These are the activations of a small neural network, seen along a few directions. Each row is one input.
In each table, some parts of the input vary, and every possible input appears once, in random order.
Descriptions start from the smaller parts, as in this example, which fits no table here: one of 8 places around a ring, together with either a single point or one of 9 places along a line or (one of 2 separate values, together with one of 6 places along a line).
Shared parts are said once, and a part with two or three values counts as separate values.

Other details of the inputs vary at random and push rows far along two fixed directions, the same in every table; ignore that.

Table:
row 1: [ 38 -41  14  -9  35  25   8 -32  22 -46  18 -64 -23 -56]
row 2: [  1  -7 -85  11  32  12 -26 -33 -50 -24  55  96  61  10]
row 3: [ -9  28 107 -39  -9  -6  14  35  47  62 -44 -73 -68  10]
row 4: [-53  14  95 -51 -41  12  41  19  25  96 -57 -59 -71  -8]
row 5: [ 18  -2 -66  66  24  -8 -35   0 -50 -71  60  72  78  23]
row 6: [-55  13  84 -30 -68  26  32  23  23  85 -60 -71 -56 -18]
row 7: [ 39 -31  16 -21  20  23  12 -57  -2 -25   6 -50 -15 -71]
row 8: [ 13   4 -78  -5  37   5   2 -15 -48 -28  62  94  75  -4]
row 9: [-56  46 -22   7 -59  -7 -17  63  -8  92 -26  23  44  69]
row 10: [-70  49   2  15 -66 -47   4  53 -24  50 -10  -8  34  31]
row 11: [ 34   7 -80  25  21 -28  -8  16 -33 -80  67 101  37  11]
row 12: [-103   68   16  -24  -77  -15   42   36   39    5  -42    2   50  120]
row 13: [ 39 -49   8   0  21  24  25 -19   6 -63  -5 -38 -61 -56]
row 14: [  31    6 -110   48   32  -26  -28  -12  -10  -60   62  100   37   24]
row 15: [ 40 -42  34 -17  13  78 -14 -52 -22 -19 -18  -5 -26 -50]
row 16: [ -7   4 -55  10  26 -26  -9 -20 -64 -58  56  66  58 -23]
row 17: [ 78 -32   2  16  40  36   4 -37  40 -33 -18 -24 -50 -33]
row 18: [-56  24 -20  47 -45 -52 -15  71  20  52  -8 -12  51  69]
row 19: [-73  43   6  -3 -47 -14 -12  44 -22  83 -21  39  10  66]
row 20: [-10  30 107 -51 -14  -5  22  11  19  79 -60 -65 -60  -2]
row 21: [-29  21 105 -58 -27  20  38  21  23 100 -59 -49 -65   7]
row 22: [-16  19 100 -16 -13  -1  -2  11  45  69 -48 -68 -78  24]
row 23: [ -8 -25 -91  33  -4  14 -35 -12 -44 -41  39  79  90 -18]
row 24: [ 37 -53  40   1   6  31 -13 -60 -19 -33 -14 -32 -16 -64]
row 25: [ -24   17   78  -48  -12  -15   19   36   65   74  -44 -100  -70    5]
row 26: [ 36 -26  20 -40  45  13  12 -58  -2 -19   6 -32 -26 -65]
row 27: [-78  46 -10 -19 -46 -33  25  57   1  94 -11  13  22  43]
row 28: [-44  54 -21  36 -42 -54 -11  63  13  45 -13  44 -13  78]
row 29: [  13  -13 -122   41   18  -30   -2   24  -26  -83   60   59   57    1]
row 30: [ 56 -44  -6 -33  38  10  19 -23  30 -44  11 -27 -64 -46]
row 31: [ 56 -33  43  -6  22  42 -13 -60 -26 -25 -11 -24 -22 -43]
row 32: [ 44 -44  14 -25  30  11  21 -22  10 -56   7 -18 -74 -49]
row 33: [-48  26 -47  53 -42 -55  -2  84  29  44 -34   8  25  64]
row 34: [ 53 -28  24  -8  57  26 -18 -58  30 -23  16 -25 -40 -27]
row 35: [ 68 -36  27   9  44  39  -9 -46  25 -26   5 -45 -22 -26]
row 36: [ 64 -17  28 -35  60  23  -1 -33  30 -31  18 -28 -27 -43]
row 37: [-62  29 -38  66 -52 -55  -4  89   2  29 -34  27  27  64]
row 38: [ 10 -20 -83  41   4 -21 -35 -21 -50 -47  46  58  92  -6]
row 39: [ 25 -33  38 -23  45  18   4 -33   4 -51  18 -35 -45 -55]
row 40: [ 59 -14  30 -45  56  22   8 -54   0 -12   2 -20 -18 -53]
row 41: [ 17 -16  19 -60  22  61  46 -86  53 -85 -18 -38   4   6]
row 42: [ 51 -27  25 -26  49  26 -12 -76  -1  -5   1 -19 -32 -37]
row 43: [-76  42  -7  32 -52 -49   0  82  -5  29   6 -13  32  51]
row 44: [ 27   2 -93  77  20 -12 -23  10 -40 -78  38  94  53  20]
row 45: [-33  49 -14  17 -47 -37 -19  46 -12  76 -20   3  45  68]
row 46: [ 83 -25   9 -32  40  17  16 -26  40 -35  12 -12 -58 -38]
row 47: [-56  52   8   8 -33 -45 -21  35 -26  65 -15  25  19  64]
row 48: [ 20 -59  32  -8  -3  67 -15 -51 -13 -28 -22 -11 -19 -75]
row 49: [-82  48 -21   2 -72 -24  15  65   1  83 -13   1  40  35]
row 50: [ -2 -25 -66  72  13 -16 -31   1 -45 -77  55  58  81   5]
Description of these inputs: one of 2 separate values, together with either a single point or (one of 4 places along a line, together with one of 6 places around a ring).
Changing only the choice among 2 separate values turns row 33 into row 37. The same change can be made to row 14. Which row results?
Answer: row 28
Changing only the choice among 2 separate values turns row 13 into row 29. The same change can be made to row 48. Which row results?
Answer: row 23
Which other rows does row 15 become when the place on the ring of 6 takes its other values? List them by row number.
Answer: row 4, row 6, row 19, row 21, row 48

Table:
row 51: [-12 -12 -12  -3   1  10  -3 -18 -28  -8  13  14  19 -25]
row 52: [ -6  -6  -6  -8   5   1  11 -11 -14 -35  15   5  19 -15]
row 53: [-32  23  -7  -6 -25 -28  18  47  24  24 -10 -14  -4  29]
row 54: [ 19 -12 -15  16  22 -11  -5   3   1 -28  20   5 -16 -14]
row 55: [-25  25  -7   3 -28 -20  12  35  33  21 -19 -12   2  46]
row 56: [-27  38  10 -27 -15 -24   6  30   0  53  -2  11  -4  30]
row 57: [ 12 -16 -18  14   1   8  -3  -1 -23 -13   8  24  -2 -23]
row 58: [ -1  -3  -4  -1   2  13   4 -20  -5 -38   9   4  24   2]
row 59: [ 39 -12  92 -58  26  46  21 -50  43  35 -44 -63 -83 -27]
row 60: [-18  21  10  16 -22 -22 -15  33   5  49 -17 -17  14  32]
row 61: [ -7 -12  -7   4   0  23 -10 -25 -17 -10   6  15  25  -7]
row 62: [ 25 -11 -13  22  19  -5 -11  -9  10 -30   7   6 -10   4]
row 63: [ 17  -9 -10  12  14  -9 -13  -3 -17  -5  20   0  13 -25]
row 64: [ 16 -15 -13  18   0  18 -11 -10 -12 -16  -4  23   3  -7]
Changing only one part turns row 62 into row 54. The same change can be made to row 64. Which row results?
Answer: row 57
What is each input in this table made of?
Answer: one of 2 separate values, together with either a single point or one of 6 places around a ring
Which other rows does row 63 become when the choice among 2 separate values takes its other values? List them by row number.
Answer: row 60
Which other rows does row 55 become when the choice among 2 separate values takes its other values? List them by row number.
Answer: row 53
